Each row below holds a small network's activations on one input, seen along a few directions.
Each table varies a few parts of the input and shows all the possible inputs, shuffled.
A made-up example of a description, with smaller parts first: values(3) and (point or ring(11) or (line(6) and ring(8))).
Shared parts are said once, and a part with two or three values counts as separate values.

Rows:
r1: [ -8   5  -7  -7 -35 -15  83 -24 -23   7   2]
r2: [ 28 -27  10  58  -5 -41 -26  18  -8   1   8]
r3: [-46   9  17  36 -11 -41  40 -43 -70   9   0]
r4: [ -4  31  -3 -14  -6 -47  49 -23 -53  -5 -25]
r5: [  3 -16 -21   8 -39  10 -19  81  57 -35  52]
r6: [ 22  -3  14   8 -36 -12 -31  56  48 -26  37]
r7: [-20  17  10  15  77  33 -52 -35 -24  34 -23]
r8: [ -9  -5 -13 -43 -39  13  71  23 -18 -10  29]
r9: [ -5  14   9 -10  43  31 -45 -40  -4  22 -25]
r10: [ 16  -6  -7 -28  12  53 -28 -43  28  12 -18]
r11: [ -9 -11 -24 -30  59  72  -2 -11  45  -1 -30]
r12: [ 31  -8  16   9 -20 -56 -39  41  21  -8  -7]
Q: Describe the family of inputs behind these rows.
A: values(3) and line(4)
Q: The inputs of r10 and r9 match in every part but the line(4) part. If r6 is changed in the same way as r10 into r9, which row does it become?
A: r12

Rows:
r13: [-14 -29  -7  22  -2 -11  37 -25 -46  27  11]
r14: [  1   6 -10  33 -50 -14  16   4   4   3  29]
r15: [ 16 -11   0  -3 -40  19  15  40  32  -3  25]
r16: [-18  17  -4 -38   5  13  41 -46 -18  18 -11]
r17: [-21   9   0  29  16 -32   8   2 -51   1 -29]
r18: [ 31   5  23 -11  17  60 -97 -40  28  48 -31]
r19: [ -6 -50  -7 -28  12  11  13   0  34   3   4]
r20: [-25  58 -14 -31  34  -1   4 -21 -28 -12 -25]
r21: [ 23  -1  10  14  -1   8  -1  48  19 -34  26]
r22: [ 19  16   2  32 -22 -49 -15  21   2 -10   9]
r23: [ -9 -19   6 -17  31  -3 -21  18  25 -42  -7]
Q: Describe the family of inputs behind these rows.
A: point or (values(2) and ring(5))
Q: A walk changes only the ring(5) part. It starts at r23 and steps to r21. List the rest of the walk in order.
A: r22, r17, r20

Rows:
r24: [-32 -29  23 -60 -23  59  10 -33   3   3  -7]
r25: [  6  -4  21 -38  14  61 -63 -56  55  60   7]
r26: [-40 -14 -25  38 -31 -20   4 -25 -35  37   2]
r27: [ -5   7   3 -12  -7  56 -56 -22  63  30  -7]
r28: [ -7 -12  35  61 -46 -67  30  26  -4   7  25]
r29: [ 49   0  27  63 -27  10 -45  38  -4   0  27]
r30: [ -8 -14   6  29 -51 -64   8  25 -41  33  20]
r31: [ 23   7   9 -70  57  19 -63 -54  24  23 -36]
r32: [-23 -26 -10 -57  35  15   0   3  -2 -29 -20]
r33: [  9  -9 -19  -9 -14  36 -66  11  57   5  31]
r34: [-38 -32   7 -64  52  33   5 -44  -1 -14 -25]
r35: [  7  -3 -18 -11 -54 -34  70  25   0  16  32]
r36: [-21  19 -30 -39 -40  28  57 -48 -36  21  13]
r37: [ 24  26  -1 -24 -11 -72  66  44 -16 -36  30]
r38: [ 28  28  26  46  38   1 -31  42 -21  -3 -19]
r39: [ 16 -49 -13 -26   3 -26   5  26  25 -67  -2]
r40: [ 12  24  23  24  62  24 -30 -43 -33  21 -49]
r41: [-39  13 -11  30  11 -48  11 -32 -49   3 -26]
r42: [ 22  13  26  66  -1  41 -31 -10  17  31 -21]
r43: [  1 -51   2   0 -47  14  13  35  45 -49  18]
r44: [ -8  31 -20 -11  11 -49  80  27  -4 -22  20]
r45: [-42   1 -20  18  44 -19  10 -64 -63  13  -2]
r46: [  5   5 -14 -41  51  20 -58 -15  34   9 -35]
r47: [ 19   8   3  41  57  12 -35 -11 -19  23 -37]
r48: [ 14  13 -28 -34  23   3 -61  25  30 -13 -20]
r49: [-16 -40  -1  -7 -38  32  23  35  42 -32   0]
r50: [ 37  34  33  44  19 -12 -39  52 -28 -31  -3]
r51: [-10  38 -19 -52  22   2  62 -45 -54 -10   4]
r52: [ -6 -40 -19 -35  21   3  10  43  16 -39 -12]
r53: [-30  18  20  37   3 -76  28  21 -30  -1  -6]
r54: [-18  38 -23  -6 -42  13  84 -11  -8   4   4]
r55: [ 19   6 -14   5  27   9 -46  18  63 -48  -7]
r56: [-26  20  24  38   4 -94  22  22 -22 -25  16]
r57: [ 35 -10  23  65  -2  30 -35  41  -4  24  30]
r58: [ -7  39 -36 -42  -3 -22  64  -7 -48 -10  -2]
r59: [-27  -6  -4  32 -21  -3  17 -55 -43  43   6]
r60: [ 44 -16 -10  -1 -25  29 -68  19  61 -17  52]
r61: [ 30  -5  21  32   8  50 -44 -47 -11  60 -25]
r62: [ 23   9  -6  11 -52 -40  86  36  24 -10  32]
r63: [-20 -36   8 -43 -27  48   4   7  18  -7  -7]
Q: Describe the family of inputs behind these rows.
A: values(2) and line(4) and ring(5)
Q: The inputs of r34 and r40 match in every part but the ring(5) part. If r49 is changed in the same way as r34 into r40, which row does it become?
A: r57
Q: Which other rows does r41 become when the values(2) part takes its other values? List them by row number.
A: r26
Q: Which other rows does r56 become when the values(2) part takes its other values? List them by row number.
A: r28
Q: Which other rows does r47 become when the line(4) part takes its other values? List them by row number.
A: r38, r40, r50
Q: Which other rows does r28 become when the ring(5) part takes its other values? List them by row number.
A: r29, r43, r60, r62
